These are the activations of a small network on made-up records, seen along a few directions, one row for each record.
After each row come some of the record's fields: D, Z, U, S, B, P.
A field that a record lacks is left out.
The largest differences between rows may come from other fields.
Random noise pushes rows far along 11 fixed directions. That doesn't count. These rows show it; they differ only by the noise:
[-300  228  150  133   95  226  327  191   56  395  -63  331 -157   79
  246 -189  154  -46   81  117  203  -64  147  -10]
[  32   66    3 -155  244  361  289 -112   -2   67  162  138  -81   14
  140 -528   97  -93  441  475  182  -21  106  140]
[ 181  -53 -157 -139  -28  169 -280  148 -207  179  -32  -31  207 -221
  -68  281  -76 -117  187 -104   -1   14  -52  134]
[ 110  381  -51 -106  234 -134  -21  181   -1  -64   89   32  -39  130
   27   21 -137 -154   -9  -74  -44 -155  310 -164]
[-135  206   77 -194   86  -69 -461 -355  -69 -153  132  162  242 -325
 -125  117  -24   74   85   22 -101 -292   93   57]
[-190  205  248 -181  209 -103 -238 -171  131  -41  223  137 -169 -178
  -22 -227   41  -37  127  184   -4 -155  180    5]
[-204  235   43   82  135 -184  130 -324   16 -107  -91  161    3  129
  112   31   39  152 -222 -121  -18 -215  202 -163]
[ -29   -4   20   70   61  -26  -53 -367 -113  -82 -157  254  195   -1
   21  -50 -107  155  -45  -82 -131 -173  294  -87]
[-251  -31  144 -227  265 -307 -392   -6  283    6  152  167  -32 -253
 -126  247  135   47 -196  -83 -111  -66 -164    9]
[ -29   53 -243 -124 -198 -168  427 -282  309  233  146 -126 -216  266
  234 -360  104   33 -124 -187 -280   -6  105   17]
[-205   90  294  298 -323  114 -213  270  -61  327 -116   13 -196  -81
   31  195   16   -2   -1 -183   80  -23   67   81]
[  12   50  -40 -124  -71  114 -191   36  -46  143  107   10   38 -143
    2  -35   25 -170  212   55    5  -55   -1   75]
[ 323 -124  -99 -180  140   -4 -159  567  105  188   92 -239 -145  -37
 -121  328  -91  -83   22 -193  -81  221 -125  191]

[ -25   -9 -311 -230    9 -121  258 -218  186  -72  178   13   28  185
  140 -358  166  -91  -86   37 -200  -73  -82  -96] => (Z z3; B b4; P p1)
[  30  221  373  130 -228  142 -272  -53 -203  132  -23   27  -57 -193
  -85  -21 -282  182  153  -91  -48 -166  452  197] => (D d1; U u1; S s2; B b4; P p2)
[  43   56 -213 -213  209    2  -34  486  287  143  169  229   84   41
   57 -195   49 -322  132  152 -172   71 -110  -11] => (Z z2; B b5; P p2)
[-136  -31  -39  -90 -213 -178 -273 -357   42  -14   32   47  198 -209
  -38    3   68   21 -123 -125 -227 -105  -32 -101] => (Z z1; B b3; P p1)
[  -4  226 -252 -182  107  127  101 -412 -340 -270  -31   69  509 -130
  -97  360  -97  310  -22 -101   85 -307  -43   53] => (D d2; B b1; P p1)
[  93   51  141  -34  359  -48  341 -186   98 -141   25   -8 -237  159
   91 -277   23  -36  140  259  193   47   72  -25] => (D d2; U u1; S s2; B b2; P p2)
[ 110  305  309  486 -639   40 -217   23  -84  -96   21 -206  -59  198
 -124  -39 -291  207   67 -222 -262 -165  416  100] => (Z z2; U u2; S s1; B b3; P p2)
[  40   12  -42  193  -89  -61  208 -229 -269 -343 -135 -299  -38  249
   -9  198  -65  182 -171  -94  161  -75   11 -126] => (D d1; U u1; S s1; B b1; P p1)
[ 226 -130  -30  -33  168 -223 -158   60  -34 -292  -27 -207  -65  118
 -188  176 -163   65 -152  -91 -106   32   17 -100] => (Z z2; U u1; S s1; B b1; P p2)
[  70  147 -169   79  182 -113  281  253  283 -189  111  344  235  459
  -27 -193    3 -191 -102  108 -161 -138   52 -273] => (Z z2; U u1; S s2; B b3; P p2)
[  38 -295   61   77  310  132   37  312    2   89 -146  222   43   37
  -84  153  -26   92   -6   76  156  174  -94  -13] => (Z z2; U u2; S s1; B b1; P p2)
[-321  204  128  136 -299   63 -122  -34   39   81  -12 -180 -256  -97
  142  -72  172   47   -7  -18   10  -24  -54  176] => (Z z3; B b5; P p2)
[  55 -297  111  105   24   27  -69  157    9  290 -124   41 -144  -92
   27   71    8   74   15 -110  -49  280  -16   79] => (Z z2; B b2; P p1)
[-127 -322   -5  118 -333   79 -115  -84   41  160    4   68   72 -105
   68 -224  251 -379  220  208  166   35 -330  -85] => (D d2; U u2; S s2; B b2; P p2)
[  -5  187  339  -99  535 -336  135   31   54   29   46 -154 -493  -38
  -32  194  -58  122 -129  -58  221  168  181  -23] => (D d1; U u2; S s2; B b3; P p1)
[ -38   64   55 -104   55  183  127   17 -222  272 -105   72  -84  -95
  130 -116   25 -184  236  157  333   30   63  -94] => (D d2; U u2; S s1; B b1; P p2)
[-291 -132  361   70 -237 -185  -58 -496   58  -30   69 -293 -515  -36
   72 -302  231 -179    6  199  259   79 -150  -86] => (D d1; U u1; S s2; B b3; P p2)
[-130   40 -384 -462  412   65  142 -209  -37  119   78  386  462 -280
   14   71   71   98  -88  -16  -28 -207  -31  -51] => (D d2; B b4; P p1)
[-200  205   47 -130  530  266  141 -201 -247 -323  -62  322  196 -113
   89 -249   42   36  164  436  280 -192  207 -111] => (D d2; B b6; P p1)
[   5 -171 -100 -309  547  -87   11  297  108   34    5  371   20  -14
  -34 -228   18 -322   46  269   59   41   82 -339] => (Z z1; U u1; S s1; B b1; P p2)
[ -69 -117  390  257 -247  130 -127 -103    8 -144   43 -169 -249  -48
 -172  -78 -121  265   38   87  129  -35   55  104] => (D d2; U u2; S s2; B b1; P p2)
[ 231 -235   71  145  411  183  -68  160 -172 -295 -205  216  219  -24
 -155  207 -212  199   56  143   81   88   55   66] => (D d1; B b5; P p1)
[-121  249  313  286 -421   63 -152 -423 -180 -635  217 -300  -12  124
 -252    3  -47  143   53  132  322 -384  -96  -71] => (D d2; U u2; S s2; B b1; P p1)
[-502  201  322  -70  276 -163   57 -176  324  228    5  428 -116 -258
  -15  176   92  508 -291 -140  -31 -106  109  166] => (D d2; U u1; S s2; B b5; P p2)
[ 123  357  119   93   27 -523  -63   73   53 -345    7 -169 -181  308
  -41  146 -173  -43 -341 -327  -97 -159  277 -332] => (D d2; B b4; P p1)
[-201  138 -191  -72  159  -83  516 -287  157   20   -6   26 -119  191
  312 -240  411 -100   34  169  164   55 -211  -86] => (Z z1; B b2; P p2)
[-274  322  -42  107 -233 -253  -16 -256  163 -109   40   -5    9  137
   40  -13  -39  314 -483 -351 -387 -265  271 -100] => (Z z2; B b6; P p2)
[ 184 -103  -99 -118 -142  160 -286   75 -129  352  -17  315  361 -295
   16 -161 -148 -326  418   52 -197  -13  217   12] => (D d2; U u1; S s1; B b2; P p1)
[ 112 -193  -87  119 -376   54 -147  -95 -100  -68   57  -23  132   62
  -32 -345 -146 -332  213   92  -42  -62   47 -207] => (D d1; B b1; P p1)
[ 270  222 -175   74   40 -176 -103   23 -372 -205 -175   72  263  139
   -7  103 -159 -352   40  -77  117 -145  205 -382] => (Z z3; B b4; P p2)
[ -65  440 -100   93  282  -70  224  249 -334  381 -389  243  -58   86
  314  131 -169 -289  -44 -188  233  -31  512 -387] => (Z z3; U u1; S s1; B b5; P p2)
[ -75  157  169  -34   54 -197  -75 -146  140  172   27  107   47 -153
  -28  379  -22  245 -153 -270 -124  -44  -55  201] => (D d1; U u1; S s2; B b2; P p1)
[-195  206  123   43  230  -66    6  145  202  115   44  407   57  -42
  104  -90   33   82  -68  111 -112  -65  130  -32] => (Z z2; B b5; P p1)
[  98   -2 -312 -218 -198    1  104  278  191  569   48   87   70  -98
  120    4  -20  -38   13 -362 -428   84   55  198] => (Z z1; B b2; P p1)
[-238 -139  231 -127  308 -179 -248  109  227   60  113  562  -24 -171
  -16 -506   49 -338   76  284  -52 -103  170 -332] => (Z z1; B b4; P p1)
[  57 -130   21  106 -149  252  236   69   68  275  -86 -147 -131   39
  135 -145   60  196   81   42  -66  212  -71  353] => (Z z2; U u2; S s1; B b6; P p2)
[-215 -330  -10 -154    5 -147 -274 -294  102  -84   18  -26  -66 -171
   15  -32  189  -44  -76  104  -39   90 -207  -56] => (D d1; U u1; S s1; B b5; P p2)
[ -24   -9  139   -6  -61   39 -236 -162 -365  264 -231  231  139 -265
   17   37 -241  -34   20 -207   95 -113  427 -205] => (D d2; U u2; S s2; B b4; P p1)
[  35 -222  -96  -10   78  267  228  -43 -135  232 -177  227   97  -19
  117 -118  -48  -24   81   72  120  108   82   53] => (D d1; U u1; S s2; B b5; P p1)
[-299  340  -85  -28 -201 -152  138   42  412  223   77  377  161   63
  176 -102  116  149 -261 -197 -402 -199  101   38] => (D d2; B b5; P p1)
[ -58 -181 -186 -139  273  164  265   99 -201  374 -173   95   93  -99
   84  185   88   12   62  -30  334  174 -172  -11] => (Z z2; U u2; S s1; B b1; P p2)
[ 157 -227  313  538 -102  472  149 -433 -530  -46 -475   38  -44   75
   95 -199 -164  246  335  198  264   88  316  115] => (Z z2; U u2; S s1; B b2; P p2)
[-307  271 -106   -6 -215   14    9   89  154 -239  319  368  384  174
 -104 -197  121 -305   -8  224   58 -471 -132 -347] => (D d2; U u1; S s2; B b1; P p1)

Here are new rows. What are their fields?
[-115    2  142  190  -28  113  -64  229  181 -188  -11  250  -46  103
   77 -347  167  -95   79  396  -71   -8   33  -36] => (Z z1; B b5; P p2)
[-223  266  117   35  103  128   69 -142   37 -219   84  124  239  -62
  -45  176   99  299  -45   81   20 -216 -195  208] => (D d1; B b3; P p1)
[  47 -145  -89 -419   60   71  -77 -375  -18   -7  324  -64   -7 -316
  -97 -362  -30  -53  332  234   48    2  -29   74] => (D d2; B b1; P p1)
[  80 -112 -189  -94 -114 -249 -274 -368  -46 -514   90 -107  266   52
 -126   66    1 -199  -94  -36 -180 -150 -140 -286] => (D d2; B b3; P p1)
[-130  -45   55   82  -20  239   39 -136 -235   43 -104  -91 -128  -42
  136 -273  126 -102  185  283  277   72   60  -31] => (Z z2; U u2; S s1; B b6; P p2)
[ 346 -274    6   43   77  -31  239  569  318  -79  101  -78 -110  272
 -241   93 -236  343 -213 -200 -289  177    0  152] => (D d2; B b1; P p1)
[ 131  352  185   50  415 -353  -82   12 -162 -561  -34 -357 -368  134
   -4  343  -86   28 -179    1  231   26   91 -172] => (D d1; B b5; P p1)
[ 400  130 -276 -281   32 -131   56   -8 -164   55   42 -464  -64   55
   16  251 -102  -16   18 -264   -6  126  -20  130] => (Z z2; U u2; S s1; B b4; P p2)
[  62 -300 -139 -132  225 -173  134   53  159 -260   27 -283 -204  152
  -11    1   95   70 -264   41  -75  201 -153   -3] => (D d1; U u1; S s1; B b6; P p1)
[ 117 -186  352  134  253  307 -142 -277 -301  -99 -187   54  -66 -254
  -54  -73   10  187  478  350  276  200  -12  333] => (Z z2; B b2; P p2)
[ 204 -206 -129  -40   63   54   67 -427 -186  131 -209   39  237  -94
   28  143 -117  258   56 -193  -85   59   33  201] => (Z z2; U u2; S s1; B b2; P p2)
[-252  -58  180   85   74 -312   36  279  484   43   81   86 -190  126
  -53  165   91  195 -449 -246 -260   27  -30 -104] => (D d2; U u2; S s1; B b3; P p1)
[  22  183  213  526 -622  -99 -314 -310 -313  -49 -290 -424  -50  -31
    1  521  -77  289 -109 -392  -76  -59   23  183] => (Z z2; U u1; S s1; B b2; P p2)
[ 119   76  144   23   47  -70 -111  448  359 -321  211  -40 -257  229
  -84 -326 -155   38  -72  103 -329   16  309    9] => (D d2; B b5; P p1)
[-182 -637  224  -54  139 -162 -310   87  315   13   79  286 -105 -105
 -229 -162  115  -76 -117  190  -40  162 -282 -130] => (Z z2; U u1; S s2; B b1; P p2)
[ 114  184  -84   31  150  182  134  422  -98  -94   -2   -3   84  174
  -12  192  -60 -219   28   91  324  -76  -79 -202] => (D d2; U u2; S s2; B b1; P p2)
[ 376  -75   33  245  143  423   37  479 -271 -226 -134  -68   72  155
 -136  257 -185   -9  210  208  301  113  -34  118] => (D d1; U u1; S s2; B b5; P p2)
[ 297   71 -274   97  -87   62   30  315 -207 -124 -120 -400  -23  180
   -2  291  -89  -41    1 -147   34  129  -34  123] => (Z z2; U u1; S s1; B b5; P p2)
[ 162   60  -93 -112 -189 -233   81 -136   81   74   51  -96 -108   88
   11 -238 -280  145 -197 -362 -423  -86  477  -63] => (D d2; B b4; P p1)
[-305  371  595  -16  395   13 -196  337 -112  231   57  234 -390 -274
   68  -78   41 -189  232  306  428  -41  267  -33] => (D d1; U u1; S s1; B b4; P p1)
[ 365  194 -350    2 -338   73  194 -323 -218  -32   19 -159  281  139
  101  -67 -177  -23  147 -205 -202 -110  242  -20] => (D d2; B b2; P p1)
